Each row below holds a small network's activations on one input, seen along a few directions.
Each table varies a few parts of the input and shows all the possible inputs, shuffled.
A made-up example of a description, with smaller parts first: one of 4 places along a line, together with either a single point or one of 11 places along a line or (one of 3 separate values, together with one of 8 places around a ring).
Shared parts are said once, and a part with two or three values counts as separate values.

Other details of the inputs vary at random and push rows far along two fixed directions, the same in every table; ignore that.

Rows:
R1: -25,20,-2,22,9,-25,11,22,29,16,15,3,-14
R2: 18,-1,-6,-11,10,-11,-1,-20,-6,-12,4,3,-15
R3: 48,9,-19,11,43,1,17,-62,-27,-36,48,49,19
R4: 59,13,-26,-3,42,12,36,-64,-10,-38,23,39,6
R5: 32,-5,-4,1,0,7,-12,-16,-8,-18,-8,8,6
R6: -4,46,-25,20,18,-20,17,-16,36,2,26,14,-1
R7: 16,20,-12,7,1,2,-7,-6,10,4,2,0,-3
R8: -17,-5,1,-3,-21,11,-3,24,0,21,-8,-9,6
R9: -13,11,-24,8,6,-11,9,-9,4,3,0,17,-1
R10: -20,5,8,11,-16,-14,-6,26,20,6,-12,-7,1
R11: -18,23,3,-6,-3,12,1,29,18,20,-21,-11,-5
R12: 15,-25,-2,-18,-1,8,7,-27,-28,-16,6,12,4
R13: 1,1,12,-18,-15,13,3,21,1,14,-22,-9,-1
R14: -28,-18,2,8,-1,-21,-12,15,14,14,1,-26,-11
R15: -15,6,4,1,-11,-6,3,22,21,18,-28,-4,-10
R16: -17,-1,6,19,17,-21,-2,-19,8,8,19,6,-4
R17: -15,9,2,3,-17,6,3,24,21,27,-11,-9,-1
R18: -37,-15,4,5,-5,-13,2,8,7,19,-9,-16,-16
R19: -10,11,13,3,-19,19,-15,21,-10,0,-12,-19,13
R20: 5,13,-29,22,18,-3,24,-23,10,-1,23,21,-3
R21: -24,29,-9,39,-6,-20,9,8,22,13,6,-10,-17
R22: -14,-1,11,15,-27,-5,-13,17,-1,2,-19,-13,4
R23: 28,-23,-7,-9,8,7,-2,-4,-28,-22,14,2,12
R24: -23,-15,12,10,-8,-5,3,7,25,21,-12,-19,-14
R25: 28,0,-1,-15,7,37,2,-12,-13,-15,1,10,24
R26: -33,9,-16,22,-5,-19,11,0,33,26,9,0,-19
R27: 29,-50,37,-35,-14,17,-10,-3,-38,-28,2,1,20
R28: -31,-8,10,-2,0,-13,4,9,11,18,-18,-16,-23
R29: 10,12,-11,2,13,-12,4,2,-2,-3,1,1,-19
R30: -1,26,-3,2,8,9,-1,5,11,-8,9,2,13
R31: -27,18,-2,21,-4,-28,8,3,40,13,11,-6,-18
R32: -15,9,-2,0,-7,-19,-13,26,10,11,-22,-9,-16
R33: 11,-47,43,-17,-45,20,-20,10,-40,-16,-20,-26,10
R34: 26,-21,9,0,7,5,-9,-28,-6,-16,-2,-9,-5
R35: 8,24,-38,7,23,-14,5,-18,11,-3,30,13,7
R36: 8,10,1,1,7,0,-6,-10,-15,0,20,19,16
R37: 4,-8,8,4,5,-10,-4,-21,-10,-4,22,17,3
R38: 49,-50,31,-44,-13,34,0,-20,-43,-30,-18,1,13
R39: 3,-5,-3,5,-3,-1,12,-16,18,6,5,5,-8
R40: 15,-22,30,-42,-18,33,-32,39,-44,-11,-31,-24,12
R41: 2,8,-12,-14,8,22,1,-4,-22,-7,2,9,15
R42: -19,18,-11,23,32,-33,16,-25,39,3,28,10,-12
R43: 18,-11,-2,-3,-3,13,4,-10,0,-8,-9,13,13
R44: -10,-2,-2,-11,-5,11,-22,34,-9,4,-2,-17,13
R45: 17,37,-30,0,26,-14,7,-23,9,-5,15,15,-9
R46: 7,13,-19,7,35,-23,8,-38,14,-10,12,4,-21
R47: -19,18,5,15,-24,-4,-6,19,8,15,-7,-18,0
R48: -18,-34,15,0,-12,4,-3,5,-2,10,-9,-17,-2
R49: 20,8,-4,-28,14,27,4,-11,-28,-18,-5,12,14
R50: 17,10,-8,17,5,-2,0,-4,7,-1,2,-1,-14
R51: 4,7,-31,11,21,-24,7,-30,15,-7,32,11,-6
R52: -11,23,0,8,-7,10,-20,29,16,17,-13,-17,-6
R53: -5,2,-1,5,16,-10,16,-22,24,5,-4,-2,-17
R54: -9,7,-22,16,2,-6,7,-8,14,5,3,15,4
R55: -9,30,-7,3,20,-1,1,6,17,-1,18,11,10
R56: -6,-11,11,6,-16,10,5,26,7,16,-13,-10,-7
R57: 7,-56,51,-25,-26,17,-17,15,-28,-17,-20,-30,13
R58: -28,-6,16,22,-15,-14,-5,2,12,9,-8,-28,-13
R59: -3,16,-15,4,14,-8,21,-4,2,4,1,11,-17
R60: -13,-13,20,3,-14,-5,-21,22,-13,8,-7,5,12
R61: -7,-4,20,-14,-13,2,-9,30,-3,7,-1,-5,11
R62: -25,7,-1,-3,-10,-11,2,23,8,16,-25,-1,-13
R63: -29,9,-8,-3,-15,-3,1,24,1,25,-8,-6,-5
R64: 6,-3,-14,1,8,3,16,-10,-18,-6,8,13,-2
R65: 17,-43,44,-22,-31,24,-12,34,-37,-17,-18,-20,15
R66: -22,16,-2,-10,-10,-4,5,25,5,24,-17,-7,-12
R67: 4,11,-16,-2,9,23,2,-8,-6,-4,9,11,18
R68: 59,-53,29,-33,-19,32,-21,-21,-49,-35,-12,-7,13
R69: -22,-4,-9,7,-10,-18,-16,30,11,12,-6,-10,0
R70: -23,10,17,1,-5,8,-22,31,-9,16,0,-2,13
R71: 17,-9,6,-8,6,-1,-3,-6,-8,-21,6,19,19
R72: 54,-3,-24,-21,36,7,27,-79,-27,-44,26,41,6
Each input here is: one of 6 places along a line, together with either one of 3 separate values or one of 4 places along a line or one of 5 places around a ring.
- Changing only the place on the line of 6 turns R45 into R32. The same change can be made to R36. Which row results? => R60
- Which other rows agree with R58 in the place on the line of 6? List them by row number. => R14, R16, R18, R24, R28, R34, R42, R46, R48, R53, R57

Rows:
R73: 48,-32,18,-23,7,26,-14,-9,-49,-44,23,9,39
R74: -15,-25,20,15,-37,-8,-14,21,19,17,-21,-23,-7
R75: 5,36,-19,32,24,-25,2,-11,42,2,29,2,-15
R76: 47,-41,43,-15,-4,21,-7,-30,-34,-38,6,2,20
R77: 41,-37,21,-33,7,22,-13,-28,-41,-38,-9,-17,7
R78: 60,-10,26,-28,2,30,-29,-11,-36,-44,-2,2,30
R79: -16,33,-31,10,32,-22,13,-1,20,11,36,18,-5
R80: -17,-12,4,3,-23,-5,-13,17,0,14,-30,-36,-25
R81: 40,-10,11,-50,16,25,-10,-4,-46,-29,-11,13,17
R82: -23,-16,36,-2,-15,-15,1,22,12,15,-21,-27,-25
R83: -20,-23,33,8,-22,-11,-18,23,27,14,-11,-26,-6
R84: 43,-3,-27,-21,54,9,17,-72,-30,-38,28,29,8
R85: -23,14,-24,7,35,-31,26,-25,39,15,15,19,-20
R86: -29,14,15,-20,-9,1,-22,54,-7,19,-11,-8,8
R87: -16,-27,12,-2,-28,-11,-1,16,14,15,-31,-24,-21
R88: 33,-48,27,-21,1,21,-10,-24,-35,-39,17,13,41
R89: 70,24,-17,3,22,46,28,-70,5,-39,18,30,30
R90: 37,-15,7,-38,-7,66,18,-14,-39,-18,-6,20,45
R91: -19,-17,22,6,-30,-12,4,20,6,17,-30,-24,-28
R92: 55,4,-33,9,26,9,10,-50,-28,-44,42,37,30
R93: 41,-31,-5,-31,-3,27,-1,-8,-58,-26,9,18,27
R94: -30,30,-30,15,33,-20,8,-18,17,12,33,11,-4
R95: -29,15,-22,12,28,-26,18,-18,31,12,30,24,-1
R96: 9,77,-46,20,54,-35,17,-39,49,-9,24,23,-23
R97: -2,67,-57,18,43,9,56,-45,54,13,15,38,-13
R98: -36,-10,23,9,-15,-2,-28,34,-2,13,1,-29,8
R99: 26,-43,30,-34,5,24,5,-21,-55,-29,14,20,29
R100: -37,-11,10,19,-33,-1,-24,38,-6,20,-11,-27,4
R101: 0,-6,10,16,-30,-3,-19,36,7,14,-14,-26,-11
R102: -32,-20,28,-13,-7,-9,7,26,-1,23,-17,-10,-19
R103: 5,51,-30,16,17,13,38,-29,52,6,-4,9,-16
R104: 0,25,-15,45,6,-25,18,-33,33,4,19,13,-17
R105: -19,15,8,7,-27,1,-28,52,-6,13,-18,-12,14
R106: 8,32,-39,23,19,-26,18,-19,29,2,9,5,-31
R107: 6,54,-37,16,19,-23,6,-12,29,0,-6,8,-23
R108: -28,-21,15,-5,-23,-6,9,24,-7,26,-26,-7,-22
R109: -20,-10,28,10,-18,-3,-30,25,11,13,-11,-40,-8
R110: -33,-15,37,12,-19,-7,-9,30,1,11,4,-11,6
R111: -30,-31,6,-11,-24,-8,3,26,5,27,-30,-10,-17
R112: 32,-49,2,-30,-5,24,4,-29,-47,-29,6,25,33
R113: -22,-27,28,-10,-15,-14,-6,22,21,14,-25,-29,-19
R114: 49,-35,8,-46,19,24,1,-14,-51,-32,3,11,14
R115: -3,14,14,8,-30,1,-30,42,6,12,-29,-22,-4
R116: -31,-16,-2,-7,-19,-1,-9,27,-10,26,-29,-23,-21
R117: -13,-9,11,20,-29,-1,-24,18,5,14,-17,-33,-11
R118: -16,25,-21,44,9,-24,20,-25,21,3,31,24,-1
R119: -39,-18,17,2,-31,-4,2,33,-10,27,-11,-4,-4
R120: -22,11,17,7,-32,34,3,40,16,24,-19,-15,23
R121: 57,-34,18,-37,9,20,-6,-15,-39,-40,-3,-6,7
R122: -15,-12,-4,-11,-17,-3,-2,40,-8,23,-23,-13,-21
R123: -17,16,-28,38,8,-25,13,-23,32,4,26,21,5
R124: -7,59,-24,22,31,-19,-5,-5,27,-4,31,20,11
R125: -24,30,-46,24,20,-17,13,-25,11,12,26,17,-6
R126: -18,9,-1,-18,-18,1,-13,48,-9,23,-37,-10,-13
R127: -10,56,-46,12,22,-16,8,-6,13,8,18,30,2
- What is each input in this table made of? => one of 5 places around a ring, together with either a single point or (one of 2 separate values, together with one of 5 places along a line)
- Changing only the place on the ring of 5 turns R123 into R87. The same change can be made to R98. Which row results? => R77
- Changing only the place on the ring of 5 turns R91 into R119. The same change can be made to R103. Which row results? => R90
- Which other rows agree with R83 in the place on the ring of 5? List them by row number. => R74, R75, R76, R78, R89, R101, R104, R109, R115, R117
- Which other rows does R107 become when the choice among 2 separate values takes its other values? List them by row number. => R96
- Which other rows does R99 become when the place on the line of 5 takes its other values? List them by row number. => R79, R86, R94, R95
- A walk changes only the place on the ring of 5. It starts at R92 and steps to R93. List the rest of the walk in order. => R122, R106, R101
